These are the activations of a small neural network, seen along a few directions. Each row is one input.
In each table, some parts of the input vary, and every possible input appears once, in random order.
Descriptions start from the smaller parts, as in this example, which fits no table here: one of 2 separate values, together with either a single point or one of 11 places along a line or (one of 6 places along a line, together with one of 8 places around a ring).
Shared parts are said once, and a part with two or three values counts as separate values.
In the rows, 100 means zero.

Other details of the inputs shift rows strongly along two fixed directions, in all tables alike. That doesn't count.

Rows:
row 1: 107 42 75 97 56 122 92 116 130 127 68 72 93 127 79 145 83
row 2: 132 120 93 100 91 108 77 79 113 77 124 78 105 96 87 80 101
row 3: 64 99 145 95 152 62 118 151 69 114 81 122 100 89 118 75 80
row 4: 87 42 85 89 82 109 114 130 108 152 69 88 83 125 93 153 98
row 5: 66 105 135 91 153 61 141 150 68 126 81 134 92 92 120 92 85
row 6: 122 149 91 95 101 107 89 62 100 61 140 97 113 88 106 59 106
row 7: 80 47 82 122 49 151 88 59 124 97 81 104 83 117 107 161 117
row 8: 106 118 103 76 114 98 98 101 94 95 114 100 100 97 103 77 93
row 9: 74 116 134 90 148 53 136 151 76 141 92 125 96 91 112 95 99
row 10: 100 118 98 103 107 88 116 95 88 108 110 114 100 88 105 107 115
row 11: 145 159 78 127 75 123 71 43 112 64 133 86 118 84 81 85 143
row 12: 115 113 86 110 84 111 78 66 106 63 118 88 114 97 98 80 106
row 13: 71 26 88 92 90 105 97 124 113 121 66 73 95 129 91 138 64
row 14: 97 111 107 117 103 94 98 99 95 92 96 107 106 96 97 95 102
row 15: 135 151 77 105 78 120 75 35 105 52 148 100 112 88 106 68 122
row 16: 86 102 137 89 156 59 132 164 77 131 83 115 98 89 102 73 94
row 17: 117 48 58 87 45 137 79 77 133 117 93 66 90 130 83 145 91
row 18: 118 160 111 121 118 84 100 85 84 72 127 111 114 70 98 62 124
row 19: 113 109 103 90 109 92 90 104 96 78 109 89 104 100 97 71 95
row 20: 83 110 118 95 125 90 115 124 84 106 96 122 97 92 121 89 88
row 21: 117 118 102 82 99 92 103 93 101 104 114 99 103 97 96 91 98
row 22: 64 37 97 125 63 132 95 91 122 100 60 111 83 116 99 157 93
Each input here is: one of 2 separate values, together with either a single point or one of 10 places around a ring.
- Changing only the choice among 2 separate values turns row 3 into row 20. The same change can be made to row 16. Which row results? => row 4

Rows:
row 23: 80 90 103 119 101 93 114 114 91 118 80 116 99 98 105 120 110
row 24: 144 141 60 120 60 119 88 50 105 92 127 97 108 93 95 112 142
row 25: 61 106 139 124 129 88 122 106 74 83 84 149 92 82 127 90 109
row 26: 140 123 75 128 47 132 88 42 128 85 121 101 101 95 88 123 148
row 27: 126 194 113 95 120 99 86 43 89 31 172 116 116 67 118 30 115
row 28: 106 69 74 113 49 152 57 43 131 47 105 78 102 114 99 103 96
row 29: 89 39 90 102 75 114 91 119 117 124 63 79 91 122 83 141 79
row 30: 109 120 90 102 108 88 104 105 89 111 106 97 106 95 98 101 102
row 31: 87 96 117 87 131 78 99 134 86 99 92 89 108 101 102 69 77
row 32: 83 137 121 97 124 94 110 83 86 82 121 132 102 85 125 83 99
row 33: 97 80 118 85 118 85 101 138 92 111 81 92 99 103 95 81 79
row 34: 82 116 128 97 142 70 107 133 82 94 99 102 109 90 104 67 84
row 35: 120 97 104 83 99 100 94 108 108 102 102 84 100 105 91 84 96
row 36: 80 105 121 109 115 104 92 86 94 54 106 112 101 90 115 71 93
row 37: 87 80 109 118 92 98 117 114 102 123 76 120 91 99 101 129 115
row 38: 70 120 132 94 134 78 137 116 74 118 95 151 91 85 130 97 100
row 39: 90 118 119 80 143 67 111 135 81 107 104 99 105 93 103 70 82
row 40: 153 85 33 89 33 144 57 50 131 91 118 52 107 124 75 120 105
row 41: 95 107 115 89 129 74 125 135 92 128 95 107 95 96 100 98 97
row 42: 94 146 114 132 104 117 81 44 93 29 128 126 110 78 118 67 117
row 43: 85 122 116 103 130 72 127 125 76 123 95 124 100 87 114 93 111
row 44: 82 68 115 102 104 94 116 129 108 131 74 103 88 109 93 132 93
row 45: 94 63 89 96 85 98 127 124 107 153 74 103 82 114 97 152 114
row 46: 97 63 86 73 103 94 94 129 98 123 84 74 98 119 94 101 75
row 47: 121 88 82 82 88 105 98 105 115 118 103 76 97 111 83 113 97
row 48: 141 139 97 73 112 91 95 98 98 89 132 85 108 92 92 52 104
row 49: 99 52 73 80 87 100 101 127 105 142 76 73 93 125 86 141 78
row 50: 71 101 122 116 127 81 110 128 87 102 86 110 105 94 103 97 91
row 51: 120 156 106 82 111 104 86 61 95 50 153 106 108 83 117 39 100
row 52: 79 63 89 103 92 103 102 115 104 126 76 91 96 115 95 137 87
row 53: 95 41 92 90 79 110 101 123 122 134 69 79 87 123 83 143 85
row 54: 123 78 58 136 27 153 62 40 140 80 100 76 103 114 75 147 119
- Describe the family of inputs behind these rows. => one of 4 places along a line, together with either one of 2 separate values or one of 6 places around a ring
- Changing only the place on the line of 4 turns row 44 into row 53. The same change can be made to row 52. Which row results? => row 39
- Which other rows agree with row 35 in the place on the line of 4? List them by row number. => row 28, row 31, row 33, row 40, row 46, row 48, row 51
- Which other rows does row 24 become when the place on the ring of 6 takes its other values? List them by row number. => row 23, row 26, row 37, row 43, row 45
